These are the activations of a small neural network, seen along a few directions. Each row is one input.
Each table varies a few parts of the input and shows all the possible inputs, shuffled.
Descriptions start from the smaller parts, as in this example, which fits no table here: line(4) and (point or line(9) or (values(3) and ring(8))).
Shared parts are said once, and a part with two or three values counts as separate values.

Other details of the inputs vary at random and push rows far along two fixed directions, the same in every table; ignore that.

Table:
R1: -21,24,12,6,54,27,32,10,-30,5,15,15,-35
R2: 86,-64,-44,-8,-70,-24,-19,26,-6,-5,43,-4,36
R3: -43,28,25,11,16,6,-18,-22,7,6,-22,2,-8
R4: -48,-3,-17,9,-31,-42,-43,-55,31,-9,-53,-9,39
R5: 3,13,-11,2,-9,-22,-20,-12,36,20,-38,-15,21
R6: -41,-13,-24,18,-33,-64,-29,-65,31,-2,-80,-12,68
R7: 10,2,12,-5,16,42,25,23,-22,0,28,2,-35
R8: 21,6,12,2,40,35,32,41,-38,6,44,14,-36
R9: -3,45,22,-19,49,30,24,21,-3,15,9,-5,-36
R10: -19,-2,4,0,22,11,17,7,-12,-4,-10,3,-11
R11: -50,12,5,21,-15,-37,-48,-66,37,1,-65,-5,39
R12: -31,26,23,14,36,16,18,-3,-13,9,-16,5,-18
R13: -51,-3,-4,11,-20,-28,-23,-67,35,-5,-83,-10,39
R14: 84,-50,-27,-11,-48,-12,6,57,-20,-24,59,4,12
R15: -39,25,-5,6,-12,-20,-20,-54,66,23,-63,-17,32
R16: -45,19,1,1,38,12,27,-7,-20,-3,-13,4,-18
R17: -51,13,16,-2,18,8,-15,-21,8,-5,-25,2,-8
R18: -18,15,22,-5,25,36,4,18,-14,-2,25,3,-39
R19: 63,-24,-28,-4,-36,-13,-8,36,32,19,32,-12,19
R20: -62,5,-5,10,-15,-44,-46,-73,35,-2,-65,-1,37
R21: 89,-68,-44,-6,-69,-27,-22,22,-1,-5,43,3,30
R22: -9,8,12,-12,33,9,28,3,-26,-8,17,10,-19
R23: 2,9,6,-13,24,44,10,45,-30,-9,54,19,-45
R24: -4,14,5,1,27,27,17,-1,-20,5,16,12,-25
R25: 91,-59,-16,0,-73,-35,-10,39,-1,-14,37,-8,32
R26: -36,19,13,-8,30,-2,22,-19,-17,-8,-16,-1,1
R27: -43,28,17,-12,43,29,5,-1,-23,2,15,9,-30
R28: -23,1,8,21,-31,-53,-23,-54,31,-6,-68,-14,52
R29: -26,26,29,1,32,40,26,1,-17,7,-2,8,-36
R30: -28,30,19,-2,47,34,5,5,-23,3,27,16,-42
R31: -32,9,6,22,-20,-23,-22,-55,29,6,-64,-7,32
R32: 85,-33,-26,-13,-52,-23,-9,40,32,8,44,-16,26
R33: -5,12,11,6,19,20,8,-9,-10,6,-1,7,-11
R34: 64,-54,-41,5,-58,-27,-11,37,-3,-15,27,4,30
R35: -11,7,12,4,25,23,26,17,-19,0,6,0,-25
R36: -33,23,29,-1,31,15,29,-8,-13,-10,-14,-4,-19
R37: 13,-3,1,-10,41,30,35,39,-42,2,49,18,-39
R38: 75,-20,-27,-12,-42,-6,-23,29,24,17,23,-13,12
R39: 60,-44,-12,2,-61,-17,-34,32,7,-5,38,-2,14
R40: -36,23,5,-8,38,36,29,-6,-25,-2,3,7,-33
R41: 70,-57,-20,-9,-52,-26,-5,33,-5,-21,29,-8,27
R42: -23,-5,-2,23,-34,-65,-30,-68,38,-9,-77,-13,66
R43: 18,32,12,-23,35,43,-1,44,-2,21,44,0,-48
R44: -25,9,2,-6,14,-7,20,-13,-14,-15,-11,-3,0
R45: -35,22,24,10,31,16,23,-1,-12,5,-18,5,-20
R46: -8,14,12,2,25,-1,19,-7,-16,-7,3,5,-7
R47: 6,3,-2,-9,16,39,24,27,-26,-7,30,15,-31
R48: 58,-21,-23,-11,-44,-9,-32,32,41,17,43,-11,14
Each input here is: line(4) and (values(2) or ring(10)).
Changing only the line(4) part turns R24 into R46. The same change can be made to R13. Which row results? -> R41
Change only the ring(10) part in R6. List by row number the other rows that result. -> R1, R8, R10, R12, R16, R34, R35, R37, R45
Change only the values(2) part in R43. List by row number the other rows that result. -> R48
Change only the line(4) part in R42. List by row number the other rows that result. -> R8, R11, R33
Change only the line(4) part in R6. List by row number the other rows that result. -> R2, R26, R27

Table:
R49: -22,-1,-29,6,-21,-16,-51,-38,39,18,-43,-2,29
R50: -7,-32,-19,-1,-27,-22,15,-36,8,-10,-47,-15,34
R51: -17,8,10,2,49,20,33,25,-40,-5,41,17,-32
R52: 7,-12,5,-15,11,56,16,45,-43,-12,50,18,-50
R53: 4,-27,-18,5,-26,-4,-7,-4,3,-11,13,3,11
R54: -17,2,-4,24,-35,-15,-29,-32,46,19,-48,-14,29
R55: 8,-35,-14,9,-27,-50,-15,-15,10,-17,-7,8,40
R56: -22,2,6,8,35,29,24,16,-47,-4,27,18,-31
R57: 57,-11,-27,2,-33,-15,23,29,27,10,-6,-15,26
R58: -67,65,-6,-6,65,17,38,-37,11,18,-57,2,-12
R59: 26,-45,-27,5,-47,13,-12,10,-15,-11,28,7,4
R60: 42,-21,-5,3,-44,-4,-26,31,26,11,6,-10,9
R61: -25,-12,-9,-3,-33,-29,-26,-32,15,-26,-28,-9,27
R62: 6,29,40,-7,44,25,23,23,-34,-8,34,2,-32
R63: -18,8,17,-9,38,14,17,27,-39,-15,21,11,-33
R64: -33,18,4,21,-14,-29,-21,-40,60,19,-55,-18,33
R65: 78,-22,-8,-13,-42,-20,-16,51,23,2,50,-21,20
R66: 16,24,12,4,36,27,59,19,-34,-2,1,8,-23
R67: -70,47,4,1,49,36,-4,-37,4,24,-28,8,-28
R68: -32,52,17,-27,58,33,15,-3,-10,20,24,8,-38
R69: -21,-12,-7,4,-18,-54,-22,-24,3,-24,-26,-7,36
R70: -93,34,26,10,52,7,7,-34,-20,-7,-51,13,-16
R71: -51,4,-2,0,-18,-36,-24,-54,25,-22,-49,-12,38
R72: 7,-25,-11,3,-33,-55,-15,-18,-1,-13,-3,-1,44
R73: -3,29,6,-28,45,41,3,32,-14,12,35,6,-52
R74: 42,-27,2,6,-15,-15,23,-5,-12,0,-20,-13,20
R75: -53,32,-2,-2,39,27,55,-20,-15,-10,-37,7,-16
R76: -19,12,-19,-10,-17,-39,-45,-37,40,2,-34,-14,31
R77: 26,13,0,-27,42,42,15,41,-10,14,67,19,-44
R78: 4,26,38,-6,38,28,19,24,-36,-11,29,4,-40
R79: 112,-34,-10,-21,-42,5,-5,92,0,-1,93,-14,-11
R80: 55,-26,-12,5,-40,11,-22,42,21,16,25,-6,5
R81: -69,26,25,-5,44,30,22,-29,-4,-11,-16,18,-27
R82: -47,12,13,-1,55,0,52,-21,-31,-3,-36,-1,-6
R83: 24,15,-10,-16,35,47,11,39,-19,23,66,12,-52
R84: 25,-12,5,23,-24,-11,-13,-11,-1,2,-2,1,8
R85: 46,-33,-4,19,-41,-3,-27,10,-5,-2,6,4,15
R86: -6,-6,15,21,-23,-37,-21,-46,28,-7,-45,2,37
R87: 11,15,-4,-27,55,40,47,23,-22,22,22,-2,-36
R88: 13,-3,-27,-3,-8,-11,-24,-5,24,17,12,-2,12
R89: -100,41,22,10,47,31,16,-53,-4,0,-42,10,-31
R90: 36,-49,-28,1,-47,15,-20,25,-11,-12,32,9,4
R91: 61,-29,-11,-7,-25,-8,24,28,17,16,2,-24,17
R92: 50,-31,3,11,-39,-4,-22,20,-13,-7,12,4,6
R93: -33,-16,-8,1,-37,-26,-32,-37,21,-20,-48,-7,25
R94: 30,17,16,-2,24,47,24,52,-7,23,56,1,-51
R95: -11,5,8,10,-23,-31,-21,-30,63,11,-42,-10,34
R96: 28,-39,-24,14,-30,-31,-10,8,-12,-9,22,5,18
R97: -31,-21,-15,22,-22,-35,-30,-33,7,-9,-45,4,38
R98: 16,-17,-31,7,-11,-34,30,4,-14,-15,-16,3,31
R99: 32,4,9,-8,-23,-11,-5,15,24,14,19,-13,11
R100: -2,31,31,-13,31,37,13,39,3,12,17,-6,-45
R101: -12,-3,-23,-2,-24,-18,-47,-25,31,12,-33,-2,21
R102: -23,27,31,16,36,19,16,-11,-13,4,-4,8,-20
R103: 65,-39,-13,-23,-35,13,9,47,-31,-16,81,7,-9
R104: -26,15,23,16,-20,-41,-20,-61,20,-3,-55,-7,40
R105: -83,72,21,-17,70,9,-3,-42,17,12,-34,-5,-15
R106: 39,-32,-14,-8,-20,-38,-7,29,-19,-23,41,-3,24
R107: 2,19,38,-2,31,30,12,22,-31,-6,13,6,-41
R108: 46,-32,-5,23,-45,-4,-19,3,-10,-1,10,2,15
What do these inputs look like to the network? -> ring(5) and (values(2) or ring(10))
Changing only the ring(5) part turns R57 into R66. The same change can be made to R80. Which row results? -> R85
Change only the ring(5) part in R100. List by row number the other rows that result. -> R63, R73, R93, R107
Change only the ring(10) part in R69. List by row number the other rows that result. -> R51, R55, R56, R63, R70, R72, R96, R97, R106
Which other rows agree with R52 in the ring(5) part? List them by row number. -> R50, R53, R59, R61, R71, R75, R81, R89, R90, R93, R103
Which other rows agree with R76 in the ring(5) part? List them by row number. -> R49, R58, R67, R68, R73, R77, R83, R87, R88, R101, R105
Change only the values(2) part in R82. List by row number the other rows that result. -> R98

Table:
R109: -97,63,53,6,90,35,51,-29,-31,-9,-34,12,-44
R110: -26,11,2,13,-10,-13,-22,-35,38,17,-43,-11,18
R111: 1,-10,-14,7,-3,-13,10,-3,-14,-9,-4,5,12
R112: 1,-22,-14,1,-15,-12,7,-6,-3,-10,-9,4,18
R113: -25,-3,-8,23,-58,-61,-58,-78,72,9,-98,-22,73
R114: -82,88,65,-10,114,74,52,5,-20,14,2,7,-80
R115: -16,-12,0,18,-23,-27,-10,-40,4,-13,-48,-1,32
R116: 81,-39,-5,-7,-11,19,27,76,-52,-15,79,11,-27
R117: 17,-7,-3,-9,16,32,34,33,-41,-9,38,8,-31
R118: 53,-40,-40,3,-77,-39,-40,-1,45,5,-8,-20,47
R119: -53,-14,-4,10,-17,-18,-46,-43,-4,-21,-23,13,14
R120: 34,-1,20,-17,37,40,52,60,-61,-10,77,14,-47
R121: 6,-24,-17,0,-22,-36,-6,-14,2,-10,-22,-7,37
R122: 91,-34,-29,-18,-39,-10,-14,57,7,9,56,-10,11
R123: -21,15,-11,1,-9,-30,-23,-42,46,13,-46,-13,28
R124: 83,-73,-34,9,-73,-32,-16,25,-6,-9,33,-3,37
R125: 18,17,-3,-9,20,26,11,31,-2,16,32,1,-24
R126: 87,-43,-25,-17,-11,11,28,66,-44,-12,86,10,-19
R127: 61,-4,11,-15,11,40,18,72,-20,10,71,2,-43
R128: -110,59,33,-1,53,37,-33,-45,10,9,-29,14,-39
R129: -81,79,48,-5,76,33,25,-28,6,18,-33,0,-37
R130: -22,-6,-24,14,-52,-56,-45,-59,70,10,-77,-16,64
Changing only one part turns R130 into R112. The same change can be made to R114. Which row results? -> R109
What do these inputs look like to the network? -> values(2) and (point or ring(10))
Change only the values(2) part in R127. List by row number the other rows that result. -> R116
